These are the activations of a small neural network, seen along a few directions. Each row is one input.
In each table, some parts of the input vary, and every possible input appears once, in random order.
Descriptions start from the smaller parts, as in this example, which fits no table here: one of 3 separate values, together with either a single point or one of 9 places along a line or (one of 4 places along a line, together with one of 5 places around a ring).
Shared parts are said once, and a part with two or three values counts as separate values.

Other details of the inputs shift rows strongly along two fixed directions, in all tables alike. That doesn't count.
These rows show it; all are for the same input, with only those details redrawn:
[ -7 -42   8   4  23  49  -5 -10  48  -6  56]
[-19  -7   5 -28 -67 -47  23  60 -25  27  41]
[-14 -22   6 -13 -28  -4  10  26   6  13  46]
[ 23 -29 -16  18 -69 -53  54 -52 -17 -16  16]
[ -8 -31   5  -5 -12  11   8   6  19   3  47]

Table:
r1: [ 26 -35 -27  19 -38  -9  30 -82   8 -16  17]
r2: [ 11 -57   0  26  31  56   5 -66  58 -26  47]
r3: [-10  48  12  31   0  22  20  39 -31  -1  15]
r4: [  2  11  -2 -60  40  -3  -5  -8  13  -4 -25]
r5: [  7 -42 -30  11  37  59 -18 -79  56 -23  28]
r6: [-10  43 -13  32  54  74 -15 -10   4 -17   7]
r7: [-18 -47  37  56  31  75 -18 -62   4 -42   6]
r8: [ 29  28 -27 -23 -57 -68  19 -17 -26 -31 -72]
r9: [-50   9   8 -10 -17  16 -43   6 -51 -11 -12]
r10: [ 42  -6   0 -22 -26 -57  58 -52 -18  -3 -45]
r11: [ -1  -5 -11  61  46  60 -11 -51  53 -16 -11]
r12: [-57  44  -6  -7  11  14 -39  93   7  41  -7]
r13: [-18  67 -23   4  22  35 -16  12 -28 -11   0]
r14: [  58    9   21    1  -24 -101   47  -30  -37   20   -9]
r15: [ 13   2  28 -11 -12  -2   8  52  19 -11 -26]
r16: [-21  27  16 -51   5  12 -35 102  20  14 -28]
r17: [-49  29  21   7   6  15 -19 105  10  36  12]
r18: [ 54 -18  20  11  85  25 -13 -76  47   7  14]
r19: [-26  14  -3 -13  28   2 -50 103  -8  39 -19]
r20: [  7  -5  34 -41  15 -16  29  31   8  12  -9]
r21: [  8  47   3 -61   2 -79 -17  38 -39  42  -4]
r22: [ 46   1  -6   9 -55 -46  39 -33  -7 -26 -63]
r23: [  7   4 -51 -23 -75 -70  22 -46 -39 -12  -1]
r24: [-31  42 -29   1   0  -4 -26  24  -2   8 -24]
r25: [  1  10  -4   3 -30 -49  -7  79 -41  39 -31]
r26: [-35  65  13  -2  12  45 -15  93 -29  31  27]
r27: [ -5 -18  10  42 -65 -23  19 -64 -69 -24 -30]
r28: [-18  -2  24   1  23   3 -31 116  -4  34   2]
r29: [ 24 -20   2 -20  75  42   2 -67  54 -22 -25]
r30: [-12  -8  -3  35 -57 -28   8 -65 -70 -30 -39]
r31: [ 37  11   4 -16  42 -33  -7 -37   4  20  -5]
r32: [  4  -4 -25  11  66  34 -53  -3  24 -11 -26]
What is each input in this table made of?
> one of 4 places along a line, together with either one of 2 separate values or one of 6 places along a line
Changing only the place on the line of 4 turns r19 into r32. The same change can be made to r30. Which row results?
> r9
List by row number the other rows that have the place on the line of 4 in common with r14.
> r2, r3, r7, r15, r17, r20, r28
Start at r14 and move only the place on the line of 4, one step at a time. The first step leads to r18. Which rows follow, in order?
> r31, r21

Table:
r33: [-47   0  14 -44  13  41 -51  89  11  23  37]
r34: [ 23 -25  -4  25  23  29   5 -86  12 -35   8]
r35: [-17   9  -2  -1 -58 -36   7  35 -30  10  -7]
r36: [-17 -22  26 -21  53  55 -29  29  41   6  14]
r37: [  3 -15  14  32  30  44  -7 -41  23 -17  14]
r38: [  0  45  -7   1  -6 -24  -3  14 -41   3 -39]
r39: [ 14 -12 -20  41 -30  -6  30 -37  -3 -22  -2]
r40: [  9  -4  -2 -18 -20 -35   2  10 -16  13   7]
r41: [-56   3  15 -38  -7  17 -38  99  -9  32  19]
r42: [  0  42   1 -23   0 -28  -4  47 -22  11 -43]
r43: [ 15 -27 -30  25  15  33   6 -98  35 -40   4]
r44: [-12  25   7   2 -49 -39  26  53 -47  23  14]
r45: [ -8 -16  20   3  54  50 -35  19  49  13  27]
r46: [ 12  11  -9 -26 -53 -61  36  -3 -24   4  -9]
r47: [ 12  20 -26  26  15   6  -7 -41  -4 -26 -49]
r48: [  5  13 -15 -23 -43 -63  20  10 -26  23   5]
r49: [-36  -6  27 -15  38  48 -33  37   9  15  26]
r50: [ 24  28 -17  13  13 -29   0 -22 -14  -5 -48]
r51: [  9   5   6  -2 -27 -24  30  27  -7   7   2]
r52: [ 11  -1 -15  11 -17 -14  25 -60 -12 -14   6]
r53: [ 21 -31  -4  19  18   0   6 -55  14 -10  -7]
r54: [-15 -20  26 -30  68  76 -42  34  56   3  34]
r55: [ 32 -28   4  29  19  20  17 -72  35 -31 -12]
r56: [ 19   6  -9  13 -48 -62  38  11 -29  15  -1]
What is each input in this table made of?
> one of 4 separate values, together with either a single point or one of 5 places along a line
Changing only the choice among 4 separate values turns r47 into r50. The same change can be made to r35. Which row results?
> r45
Change only the choice among 4 separate values in r41. List by row number the other rows that result.
> r36, r49, r53
List by row number the other rows that have the choice among 4 separate values in common with r34.
> r37, r38, r44, r49, r52
List by row number the other rows that have the choice among 4 separate values in common with r51.
> r36, r42, r46, r54, r55

Table:
r57: [ 34 -34  -1  36 -17 -16  32 -97  -4 -37 -12]
r58: [ 33   4 -17  -1 -63 -82  43 -16 -40  -7 -39]
r59: [ -4  19 -17   0 -44 -42   5  -4 -49   1 -19]
r60: [-15  13  18  -6  17   8 -18  61   4  29  10]
r61: [ 48  -4 -14  20  -5 -27  28 -64  -6 -21 -30]
r62: [-26  27  11  -3  10  19 -11  58  -9  17  14]
r63: [  0  -5   5  -8  73  63 -33 -25  49 -10   0]
r64: [ 12 -46 -13  16  30  48   1 -64  57 -24  28]
r65: [-26   9  10 -31  14  14 -15  55   7  33  48]
r66: [ 10 -10 -11  -2  18  12  -2 -43  22 -20 -23]
r67: [-36 -11  32 -31  11  30 -28  71  10  23  30]
r68: [ 38 -30  -1  36 -14 -14  35 -99  -9 -33 -14]
r69: [ -6  12  14 -29  20   5 -22  60   8  19   6]
r70: [ -8   8  13 -31  20   7 -21  63  11  17   6]
r71: [  2  22  -7  14 -49 -36  26  10 -37  -3 -15]
r72: [ 11  -3  -3  37  29  44   3 -43  20 -26  -2]
r73: [-23  16   8 -40  16   9 -25  52   9  17  -3]
r74: [ 10   9  -3  13 -42 -52  26  12 -25   9 -19]
r75: [  3   4  10  -1 -39 -48  28  -3 -45   9  -2]
r76: [ 11 -55   9  28  39  59  -3 -71  50 -33   9]
r77: [-24   4  12 -35  10  20 -21  60  12  32  48]
r78: [ -6  15 -17   0 -48 -42   4  -3 -46  -2 -18]
r79: [-33  19  17 -46  39  33 -44  70  22  26   9]
r80: [-38  19   5 -18  27  29 -42  48  -6  16  17]
r81: [  5  15   1  13 -13 -33  16  15 -20  18  -8]
r82: [ -2 -23 -16  22  29  47 -22 -55  25 -32  -5]
r83: [ 15 -40 -10  17  35  49  -1 -67  56 -26  31]
r84: [  7   0 -10 -12 -54 -52  27  -3 -23   8  16]
r85: [ -6  17  -3  10 -33 -14  16  21 -22  -4  -8]
r86: [ -8  12 -19  -2 -50 -41   5  -1 -44  -4 -19]
r87: [ 10 -27   2  32  47  50 -11 -28  50 -11   2]
r88: [-30  13  10  -7  -3  26 -14  66   3  11  11]
r89: [ 26  -9  -1  14  56  31  -5 -42  31 -15  -4]
r90: [ 12  12  -2  13 -40 -52  23  10 -28  11 -17]
r91: [  6  27 -10 -17 -27 -53  19  -4 -35   9 -28]
What is each input in this table made of?
> one of 5 places along a line, together with either one of 2 separate values or one of 5 places around a ring
Changing only the place on the line of 5 turns r81 into r60. The same change can be made to r80. Which row results?
> r59
List by row number the other rows that have the place on the line of 5 in common with r87.
> r58, r64, r66, r76, r82, r88

Table:
r92: [ 19 -14   5  10  46  38   3 -34  47 -12  23]
r93: [  9 -17   6  32   8  11  13 -28   7  -6  16]
r94: [-14  -3  19 -22  33  29 -11  49  33  20  28]
r95: [ 19 -24   6  15  27  27  11 -38  44 -12   3]
r96: [ 21 -30   9  12  31  37   7 -32  46 -19   3]
r97: [ -7   1 -16  15  -1  22  -3 -20   5 -12  19]
r98: [-11   2   3 -42 -22 -32 -11  61 -13  24  -3]
r99: [ -3  10 -21  11 -85 -61  32  -8 -49  -5 -20]
r100: [ 15 -26  -5   3  36  25 -14 -44  39 -12  -2]
r101: [ 13 -24  -9  -1  46  30 -15 -40  40 -11   6]
r102: [  9   8 -13  -6 -28 -31  19 -43 -30  -7  -3]
r103: [  7 -20  12  21 -12  -1  12  -2  -5  -3   5]
r104: [ 16  28 -12  20 -24 -46  15 -15 -34  -6 -57]
r105: [-21   5  22  -3  22  27 -19  57   6  26  45]
r106: [-22  59   9 -28  17   1 -28  93 -23  40  -6]
r107: [ 21   9  -4  28  21   5  -2 -36   3 -34 -46]
r108: [-39   6  -2 -12   4  33 -25  51   6  13  27]
r109: [  4 -12  10  26 -22 -17  19  -9 -12   3   5]
r110: [-39  10  17 -41  -5   3 -28  57 -13  23  13]
r111: [ -2   9 -11 -15 -47 -52  22 -18 -46   0 -12]
r112: [-29   2  16 -39  -4  10 -24  48 -12  11   8]
r113: [ 18  33 -19  17 -18 -45  21 -16 -40  -3 -51]
r114: [ 17  -5 -12 -10  17  -3  -5 -25  16  -1   8]
r115: [ -5  -6 -12  11 -40  -7   9  -9 -15 -18  -8]
Changing only one part turns r103 into r109. The same change can be made to r112. Which row results?
> r110
What is each input in this table made of?
> one of 4 places along a line, together with either a single point or one of 5 places around a ring
List by row number the other rows that have the place on the line of 4 in common with r111.
> r93, r94, r101, r108, r113
Start at r105 and move only the place on the ring of 5, one step at a time. The first step leads to r97. Which rows follow, in order?
> r102, r114, r92
